Each row below holds a small network's activations on one input, seen along a few directions.
In each table, some parts of the input vary, and every possible input appears once, in random order.
A made-up example of a description, with smaller parts first: one of 4 places along a line, together with either a single point or (one of 2 separate values, together with one of 5 places around a ring) or one of 11 places around a ring.
Shared parts are said once, and a part with two or three values counts as separate values.
In the rows, 128 means zero.

Other details of the inputs vary at random and push rows far along two fixed directions, the same in every table; ignore that.

A family of inputs:
r1: [100 136 137 119 118 132 148 135 137 125 121  89 177]
r2: [ 95 124 127 107 110 126 130 131 121 139 126 115 151]
r3: [141 122 116 155 145 113 125 131 103 137 126 160  95]
r4: [145 137 123 144 129 147 179 149 156 100 142  70 122]
r5: [160 139 114 160 138 143 172 125 152  99 142  76 138]
r6: [148 131 131 122 136 112 100 106 112 136 141 198  83]
r7: [ 85 130 140 130 113 149 157 160 123 118 129  84 141]
r8: [144 110 127 119 128 105  67  96 122 149 113 206 110]
r9: [160 139 118 156 142 145 191 134 169  94 132  54 127]
r10: [170 144 114 173 144 139 162 124 135 105 138  84 122]
r11: [101 131 132 131 127 148 152 135 138 119 127  96 173]
r12: [ 96 117 135  98 114 132 113 129 136 148 123 113 155]
r13: [ 84 117 141  91 119 135  96 147 122 146 124 141 145]
r14: [100 111 136 119 133 135 103 127 125 148 126 149 155]
r15: [204 150 126 142 146 129 146 100 154 103 145 127  75]
r16: [ 72 109 131 118 124 121 123 141 105 142 122 159 142]
r17: [ 78 118 143 106 100 126 106 118 124 130 106 151 162]
r18: [101 126 155  99 120 138 111 120 143 127 134 130 128]
r19: [249 142  92 152 166 108 111 118 125 132 138 183  52]
r20: [133 120 117 123 131  98  77 120  75 172 120 206  99]
r21: [ 91 137 138 132 115 127 140 138 115 127 122  89 163]
r22: [ 90 110 138 117 131 136 126 138 140 135 122 118 145]
r23: [114 136 128 130 121 125 149 131 134 119 129  93 161]
r24: [ 66 127 158 105 110 130 110 126  99 133 129 149 127]
r25: [ 88 122 130 103 117 126 110 150 104 140 127 151 138]
r26: [236 134 101 175 148  94 104  85 117 118 124 184  58]
r27: [177 135 114 152 124 118 140 100 150  98 126 117 113]
r28: [ 86 109 143 102 123 137 106 147 126 151 126 150 139]
r29: [176 149 112 138 129 139 175 124 167 105 133  51 131]
r30: [149 120 121 127 143 119 108 137 110 153 128 194  96]
r31: [ 95 127 132 113 117 128 106 151  93 140 124 146 125]
r32: [163 138 126 138 135 134 153 122 166 109 132  65 146]
Description of these inputs: one of 4 places along a line, together with either one of 2 separate values or one of 6 places around a ring.
- Changing only the place on the line of 4 turns r9 into r22. The same change can be made to r19. Which row results? => r13
- Change only the choice among 2 separate values in r17. List by row number the other rows that result. => r15
- Which other rows agree with r27 in the place on the line of 4? List them by row number. => r2, r4, r5, r6, r16, r23, r25
- Change only the choice among 2 separate values in r18. List by row number the other rows that result. => r8

A family of inputs:
r33: [ 98 106 141 105 130 128  86 111 128 153 127 194 137]
r34: [ 43 132 142 117 107 148 154 162 105 134 133  73 185]
r35: [165 127 121 136 128 127 131 105 159 121 122 109 140]
r36: [165 149 106 157 139 138 171 144 126 109 143  80 125]
r37: [166 137 130 121 122 138 129 115 155 116 134 111  98]
r38: [149 136 113 159 138 133 180 140 142 102 135  75 109]
r39: [171 138 127 114 136 127 129 116 166 117 136 104 116]
r40: [ 46 133 148 115 111 153 156 165 114 123 122  82 184]
r41: [ 83 128 141  96  98 129 116 123 134 131 112 104 168]
r42: [196 130 112 139 131 104  90  93 121 139 120 183  82]
r43: [ 94 123 136 128 137 118 102 142  80 163 124 183 130]
r44: [105 105 141  98 129 128  84 115 127 157 123 192 139]
r45: [151 144 113 156 131 136 188 145 143  96 135  78 122]
r46: [ 80 122 149  86 112 142 123 133 154 132 124 100 170]
r47: [ 97 116 152  92 117 122  82 115 115 142 129 188 115]
r48: [166 142 122 165 149 137 167 139 139 110 136  75 110]
r49: [ 87 115 131 126 130 111 111 135  81 159 125 184 121]
r50: [160 134 105 160 143 136 164 149 133 112 140  76 110]
r51: [210 124  88 168 161 104 114 135 100 142 138 185  62]
r52: [165 127 128 123 133 141 136 115 171 120 132 106 125]
r53: [183 129 129 131 145 116  94  96 131 125 141 194  69]
r54: [ 91 123 126 123 128 115 115 138  78 154 125 192 131]
r55: [ 88 109 124 125 126 112 112 147  87 151 120 190 119]
r56: [171 140 126 115 128 132 130 116 158 118 133 105 107]
r57: [ 44 120 147 119 115 149 150 168 120 126 119  78 168]
r58: [ 45 119 146 118 110 150 152 173 122 121 117  83 171]
r59: [150 136 132 142 123 129 130 100 150  97 129 111 123]
r60: [196 125 110 133 146  97  90  94 131 145 122 182 104]
r61: [146 124 125 141 132 131 129 101 157 115 126 117 145]
r62: [ 37 133 148 118 104 145 168 153 115 123 128  75 181]
r63: [164 141 110 162 143 134 165 140 128 116 143  73 113]
r64: [165 141 134 119 127 136 133 114 158 107 137 107 101]
r65: [159 126 123 139 132 130 133 103 159 114 123 110 144]
r66: [161 137 131 140 121 124 131 100 151 100 127 104 118]
r67: [ 95 118 129 124 132 120 105 154  86 154 119 190 128]
r68: [168 140 125 136 121 123 130 103 149 106 123 105 116]
r69: [ 96 117 117 123 127 118 105 156  78 157 126 185 131]
r70: [108 117 133  97 119 103  76 112 114 156 114 179 145]
- Describe the family of inputs behind these rows. => either (one of 3 separate values, together with one of 6 places around a ring) or (one of 2 separate values, together with one of 10 places along a line)
- Change only the choice among 3 separate values in r36. List by row number the other rows that result. => r40, r54

A family of inputs:
r71: [ 93 125 136 117 114 133 123 144 115 130 123 120 138]
r72: [158 129 124 139 150 122 115 126 113 139 141 175  84]
r73: [ 84 130 131 118 110 129 142 142 117 129 121 103 159]
r74: [175 130 111 147 151 105 109 113 101 147 134 177  94]
r75: [175 129 139 119 119 114  93  64 164 111 121 160 107]
r76: [101 116 126 122 124 111  99 133  95 154 116 166 133]
r77: [171 147 117 146 129 132 159 132 140 106 136  96 106]
r78: [ 80 112 133 123 130 123 102 133  93 159 121 181 154]
r79: [184 133 129 104 130 138 119 100 194 119 132  93 134]
r80: [ 71 113 140 101 120 126 105 146  97 153 126 183 129]
r81: [179 147 118 151 142 131 150 126 135 109 141 101 100]
r82: [ 83 128 134 137 114 155 179 151 157 100 121  31 185]
r83: [ 59 117 148 106 112 147 137 155 130 126 126 103 149]
r84: [179 136 106 163 146 126 160 126 142 111 132 106 120]
- Describe the family of inputs behind these rows. => either one of 2 separate values or (one of 3 separate values, together with one of 4 places along a line)
- What sort of input is r79? => one of 2 separate values

A family of inputs:
r85: [ 79 132 151 105 107 140 147 124 155 117 130  92 159]
r86: [131 117 119 126 135 115  83  99 109 150 128 192 134]
r87: [107 144 136 125 113 139 159 131 153 108 116  52 185]
r88: [117 133 129 129 122 121 123 132 106 133 129 138 123]
r89: [163 131 113 143 119 125 133 119 155 112 122  88 131]
r90: [182 124 104 142 149 103 105 118 101 150 128 195  76]
r91: [125 140 124 138 123 150 181 144 156  89 132  48 145]
r92: [140 127 115 132 136 135 135 138 126 124 133 130 124]
r93: [138 147 120 141 122 137 174 140 149  97 133  57 131]
r94: [ 50 106 155  89 114 138 102 137 125 142 112 145 151]
r95: [147 143 134 121 120 135 154 113 157 112 137  92 125]
r96: [126 133 130 143 128 133 131 131 119 119 131 135 124]
r97: [ 51 113 155  81 104 132  89 138 112 151 117 149 153]
r98: [158 139 115 142 132 142 173 138 150 106 136  63 126]
r99: [ 59 116 148  90 111 143  98 139 124 143 114 150 152]
r100: [205 139 108 159 155 126 148 126 142 126 142 116  96]
r101: [171 135 114 156 143 125 164 129 150 106 134  94 103]
r102: [121 117 141 107 124 128  98 122 123 136 132 170 125]
r103: [208 142  99 158 146 125 159 124 145 113 136 102  87]
r104: [146 110 131 121 140 113  83 110 119 150 126 200  90]
r105: [ 87 128 133 112 124 133 129 150 121 138 129 115 153]
r106: [195 128 109 163 152 105 118 107 111 136 135 187  69]
r107: [ 75 121 139 113 108 132 135 143 108 134 121 119 150]
r108: [ 98 127 132 126 117 136 131 134 111 126 128 136 137]
r109: [ 89 123 138 111 128 132 118 148 112 150 129 128 151]
r110: [101 124 137 129 126 119  95 127  84 151 119 177 122]
r111: [121 117 117 129 135 113 113 133 109 147 124 174 114]
r112: [103 129 133 135 121 136 163 139 141 110 127  87 143]
r113: [153 142 116 139 132 128 153 138 138 111 132  89 115]
r114: [ 54 111 154  86 110 124  92 123 112 149 120 176 154]
r115: [167 127 114 144 140 107 107 115  93 150 128 191  83]
r116: [212 145 109 162 158 122 147 129 146 120 147 107  93]
r117: [162 134 123 158 144 123 119 121 112 123 132 156  99]
r118: [192 125 109 149 160 115 103 125 111 150 140 196  88]
r119: [ 74 122 133 105 114 127 120 149 107 142 122 132 149]
r120: [136 129 143 127 125 144 160 123 170  94 136  66 135]
r121: [ 91 123 133 112 119 124 103 112 116 142 125 131 163]
r122: [141 132 125 131 129 116 124 117 128 138 110 136 147]
r123: [101 114 131 126 127 112 116 131  99 141 124 172 120]
r124: [155 131 123 149 146 141 163 134 150 117 139  83 127]
r125: [ 92 122 144  93 112 123  96 119 114 147 121 170 138]
r126: [143 119 116 136 119 126 119 120 143 121 119 125 138]
r127: [156 133 128 130 128 144 138 124 161 109 132 105 115]
r128: [ 73 103 137 114 103 121 105 127 129 138 110 134 167]
r129: [179 146 111 159 136 140 180 132 159  88 138  71 112]
r130: [135 127 125 134 138 142 139 140 130 131 135 120 136]
r131: [135 138 129 137 130 155 176 144 154 113 135  44 150]
r132: [101 129 131 129 123 150 178 147 154 101 133  47 157]
r133: [ 37 123 159  76  94 135 110 136 121 135 120 121 175]
r134: [127 127 132 145 132 120 125 125 113 128 130 153 113]
r135: [150 132 130 123 132 134 126 125 149 123 124 116 107]
r136: [140 133 120 134 127 129 130 102 138 124 131 104 146]
r137: [158 131 116 145 113 134 152 121 166 103 121  64 141]
r138: [ 96 118 124 115 121 132 120 143 109 138 124 151 137]
r139: [ 73 129 144 117 113 128 116 140 100 135 124 136 144]
r140: [159 147 131 123 124 127 137 114 151 115 140 106 116]
r141: [199 128 103 148 160 109 108 120 112 155 132 190  78]
r142: [121 127 130 134 127 121 113 126 100 140 126 161 115]
r143: [105 129 139 144 128 130 131 131 118 120 126 122 132]
r144: [162 124 113 143 141 112 114 123 103 136 131 187  91]
r145: [170 141 115 147 136 120 145 128 128 111 136 111 100]
r146: [185 134 113 149 147 112 121 109 132 127 119 157 125]
r147: [ 66 131 149 120 112 133 120 142 103 129 122 116 155]
r148: [146 134 118 138 140 139 146 139 140 122 135 114 128]
r149: [153 138 116 146 129 132 160 131 137 113 130  93 117]
r150: [150 131 119 145 136 131 148  98 155 108 136  84 143]
r151: [175 125 123 124 142 113  89 103 117 137 131 210  91]
r152: [166 122 118 148 154 116 118 129 122 145 138 165 104]
r153: [129 123 123 136 142 125 129 137 128 139 131 140 125]
r154: [ 50 115 161  79 100 132  99 140 116 140 122 132 165]
r155: [152 127 128 121 128 130 117 117 140 130 127 135 103]
r156: [ 89 125 144  98 113 128 101 120 123 143 129 175 142]
r157: [118 123 132 130 130 117 126 120 131 131 111 134 160]
r158: [ 79 120 132 104 118 130 119 151 108 144 125 129 150]
r159: [ 66 135 154  96 104 156 145 148 158 109 119  46 167]
r160: [163 118 131 115 135 111  88 110 114 146 130 194  93]
- Describe the family of inputs behind these rows. => one of 4 places along a line, together with either one of 3 separate values or one of 5 places along a line or one of 11 places along a line
- Changing only the place on the line of 4 turns r117 into r110. The same change can be made to r96. Which row results? => r142
- Changing only the place on the line of 4 turns r123 into r107. The same change can be made to r106. Which row results? => r115
- Change only the choice among 3 separate values in r122. List by row number the other rows that result. => r136, r137
- Change only the choice among 3 separate values in r86. List by row number the other rows that result. => r126, r146
- Change only the place on the line of 4 in r149. List by row number the other rows that result. => r93, r112, r129
- Change only the place on the line of 11 in r139. List by row number the other rows that result. => r88, r93, r105, r109, r113, r116, r119, r145, r147, r158
